Each row below holds a small network's activations on one input, seen along a few directions.
In each table, some parts of the input vary, and every possible input appears once, in random order.
Descriptions start from the smaller parts, as in this example, which fits no table here: ring(8) and (point or line(9) or (values(2) and line(6))).
Shared parts are said once, and a part with two or three values counts as separate values.
In the rows, zero is written as 128.

Other details of the inputs vary at random and push rows far along two fixed directions, the same in every table; ignore that.

Table:
R1: [147 171  63 141 160 170 162 116 170 139 126 119]
R2: [146 123  58 148 184 185 115  95 166 186 235 180]
R3: [171 184 120 163  98 104  75 187 151  97 124 123]
R4: [135 139  89 160 148 129 102 134 161 148 181 136]
R5: [109  97 116 132 150 132 119  99 132 157 160 123]
R6: [ 77  39 150  95 153 124 149  85 116 149 126 148]
R7: [116 147 199 112  77  90 145 164  69  93  51 108]
R8: [111  91  81 144 186 154 120  77 153 179 210 140]
R9: [153 172 179 132  59  69  95 201 109  55  53  99]
R10: [145 125  74 158 177 146 100 125 178 157 208 156]
R11: [138 130 137 119 125 132 140 136 120 126 142 140]
R12: [144 170 102 129 126 154 156 122 131 112  72  91]
R13: [125 123 122 136 152 153 137  98 116 152 166 132]
R14: [112 121 106 115 143 133 154 100 144 119  69  85]
R15: [101  89 163 100 120 135 162  96  87 143 123 118]
R16: [143 162 142 141 108 128 117 143  96 117 115 115]
R17: [173 180  24 152 177 196 129 111 197 147 162 149]
R18: [138 171 166 145  80  86  89 166  99  77  68  92]
R19: [131 115 123 138 139 118 113 139 145 135 144 137]
R20: [ 71  50 134  69 154 133 188  73 138 131  48 116]
R21: [173 215 108 148  94 103 106 192 166  59  27  88]
R22: [102  85 177  92 125 121 167 120  90 140 103 137]
R23: [158 185 128 159  88 104  73 168 128  98 114  99]
R24: [183 206  89 179 121 146  83 156 135 132 171 127]
R25: [133  97  65 146 178 161 100  96 183 175 224 166]
R26: [177 172  73 160 138 163  93 134 162 143 201 162]
R27: [168 200  32 175 159 151 111 141 212 123 138 111]
R28: [122 106 139 119 111 112 109 131 129 115 118 134]
R29: [159 152  57 172 161 151  85 112 177 152 225 132]
R30: [136 155 196 112  78  93 132 177  76  86  50 117]
R31: [135 163 177 130  62  81  95 169  94  75  60  83]
R32: [138 142 125 136 123 145 124 122 114 143 153 122]
R33: [149 148  70 171 158 141  95 128 183 158 214 141]
R34: [122 115 162 104 103 125 136 130  97 126 102 140]
R35: [ 66  26 171  83 149 117 160  80 106 142 108 142]
R36: [175 201  68 145 140 160 139 148 172 114 103 122]
R37: [ 62  36 179  69 141 128 207  73  84 159 125 133]
R38: [ 84  54 172  78 141 134 183  93  96 160 125 142]
R39: [ 93  76 172 103 133 104 144 123 113 119 100 128]
R40: [167 195 150 147  92 114 104 185 110  86  96 129]
R41: [137 179 191 122  54  88 124 188  78  80  51 102]
R42: [147 141 104 141 149 156 114 121 137 141 171 162]
R43: [162 170 130 140 106 127 116 161 127 114 135 136]
R44: [129 161 183 127  58  66 110 185  98  63  51  92]
R45: [186 203  71 178 127 159  86 144 151 129 200 129]
R46: [ 78  38 163  86 142 114 165  94 119 146 125 134]
R47: [ 49  23 172  85 163 114 183  71 107 158 125 130]
R48: [ 97  79 120 123 152 126 144  96 145 157 170 134]
R49: [143 150 105 144 135 149 129 126 140 147 182 141]
R50: [ 80  69 156  99 158 139 182  83 101 162 144 142]
R51: [124 138 196 101  75  99 129 161  68  87  43 124]
R52: [174 220 147 161  71 102  94 199 107  89  92 114]
R53: [106 102 118 136 154 121 129 114 141 149 159 134]
R54: [ 69  22 166  75 138 115 163  79 108 140 115 139]
R55: [ 69  28 176  60 137 137 191  69  84 152 118 149]
R56: [131 115 111 137 135 129  96 131 147 134 149 146]
Each input here is: values(2) and line(4) and (point or line(6)).
The inputs of R41 and R33 match in every part but the values(2) part. If R15 is changed in the same way as R41 into R33, which row does it become?
Answer: R31
The inputs of R38 and R3 match in every part but the values(2) part. If R55 is changed in the same way as R38 into R3, which row does it become?
Answer: R54
List by row number the other rows that have the values(2) part and the line(4) part in common with R3.
Answer: R9, R10, R19, R21, R39, R46
Start at R44 and move only the line(6) part, one step at a time. The first step leads to R48. Which rows follow, in order?
Answer: R33, R4, R53, R47
Change only the values(2) part in R16. List by row number the other rows that result.
Answer: R8
Change only the line(4) part in R12. List by row number the other rows that result.
Answer: R1, R17, R36
Change only the values(2) part in R29. List by row number the other rows that result.
Answer: R45

Table:
R57: [105  73 127 104 184 145 168  96 137 135 109 151]
R58: [134 135 169 125  88 103  84 148  87 104  95  98]
R59: [104  70 154 103 127 127 126  90 121 148 139 170]
R60: [163 171  44 163 164 156 119 155 202 155 177 151]
R61: [122 128 150  95 126 164 197 100  88 144  97 125]
R62: [172 191  57 161 155 139 119 149 199 131 181 122]
R63: [154 190 180 125  72 126 126 171  60 107 106 129]
R64: [ 87  87 124 124 156 129 163  80 116 152 100 106]
R65: [114 138 150 145 113  95  99 135  93 124 122 113]
R66: [ 95  47 103  87 153 161 167  58 142 156 133 131]
R67: [168 180  64 157 144 156  80 127 166 133 144 106]
R68: [ 96  71 154 106 134 106 154 131 116 154 141 156]
R69: [144 144 192 133  90  97  98 186 101  90  73 136]
R70: [143 131 140 123  82 114  89 155 102  81 124 120]
R71: [ 73  73 129 113 164 137 190  75 139 151 131 107]
R72: [157 157  37 147 175 180  99 107 200 145 188 169]
R73: [126 166 164 160  85  95 102 166 120 106 122 103]
R74: [146 153 166 131  93  76 121 174 114  88 124 111]
The inputs of R69 and R57 match in every part but one. If R70 is changed in the same way as R69 into R57, which row does it become?
Answer: R66
Describe the family of inputs behind these rows.
Answer: values(2) and (point or ring(8))
Change only the values(2) part in R68. List by row number the other rows that result.
Answer: R60

Table:
R75: [139 119 149 111  93 106 107 161 120 115 120 142]
R76: [145 130  49 147 187 163 129 112 204 170 182 170]
R77: [180 217 115 176 104 128  88 177 126 130 163 141]
R78: [164 167 145 137  93 132 109 148 104 121 145 127]
R79: [186 229 136 178  92 123  75 198 113 104 135 130]
R80: [160 179 145 153 109 128 102 164  91 112 133 133]
R81: [162 155  39 158 162 163 114 137 206 151 178 159]
R82: [145 187 138 129  84 124 146 165 109 103  61 100]
R83: [144 127  48 156 177 165 117  82 191 163 198 115]
R84: [166 180  41 172 143 146  91 131 187 138 175 102]
R85: [179 227  90 179  93 119  67 166 160  73 103  88]
R86: [ 72  60 124 102 168 135 166  61 123 142 116 110]
R87: [137 119  69 160 156 144  92 107 163 174 238 129]
R88: [107 107 203  85  72 104 158 139  53 119  80 110]
R89: [118  83  95  97 154 150 157 104 161 150 131 144]
R90: [146 146  98 176 152 127  75 133 141 138 193 128]
R91: [ 97 107 170 126  91  87 121 140  97 124 108 101]
R92: [157 193 120 146 126 143 130 156 127 118  96 115]
R93: [ 85  86 186  81 125  92 211 122 115  85  65 101]
R94: [101 110 209  94  88 108 153 129  43 103  76 124]
R95: [156 152 131 150 126 119  82 174 145 121 145 160]
R96: [ 83  64 188  96 139  97 187 114 111 118 156 133]
R97: [ 92  69 122 127 156 138 123  70 132 161 199 134]
R98: [141 172 140 165  95  85  78 168 123 115 127 109]
R99: [104  87 204  85  82  96 128 139  88  90  71 142]
R100: [125  80 150 102 124 125 124 119 128 136 146 155]
R101: [100  97 101 111 180 167 190  73 138 188 153 142]
R102: [ 89  74 204  84  99  84 146 142  90 122  70 147]
R103: [101  85 187 107  92  90 123 117  89 117 104  96]
R104: [182 220 105 145  85 135 116 175 128  98  91  98]
R105: [134  91  97 138 181 152 108 114 153 161 205 183]
R106: [ 86  87 108 123 167 129 158  83 148 166 130 111]
R107: [114  61  97  93 173 162 163  76 169 161 148 154]
R108: [ 88  69 128 135 175 131 125  88 132 179 193 134]
R109: [100 107 172 125 105  93 110 124  85 104 109 109]
R110: [ 88  70 168  90 133 147 168  76  83 154 154 146]
R111: [134 132  73 130 172 190 155  74 155 162 183 144]
R112: [134 101  67 132 198 169 135 100 178 156 167 166]
R113: [157 203 101 169  90 104  94 175 151  94  86  82]
R114: [103  58 124 107 169 144 133  90 132 154 183 182]
R115: [177 190 115 164  86 108  68 202 150 102 137 149]
R116: [106  95 158  84 112 122 154 118 123  97  55 131]
R117: [125 151 153 108 109 131 158 128  87  96  59 110]
R118: [126 158 135 145 120 105 114 148 132 105  72  87]
R119: [132 135 149 100 108 140 165 117 105 118  78 104]
R120: [128 117 108 123 162 142 136 129 163 137 115 149]
R121: [141 166 139 129 121 137 146 142 100 105  72 111]
R122: [ 84  56 145  75 153 133 174  88 120 123  80 147]
R123: [103 112 144 123 134 109 138 118 111 109  68  89]
R124: [178 214 120 170  83 127  92 187 119 118 150 130]
Describe the family of inputs behind these rows.
Answer: values(2) and (point or (values(3) and ring(8)))
Change only the values(3) part in R91. List by row number the other rows that result.
Answer: R115, R124
Change only the ring(8) part in R87. List by row number the other rows that result.
Answer: R90, R91, R97, R98, R103, R108, R109
Change only the values(2) part in R89. List by row number the other rows that result.
Answer: R75
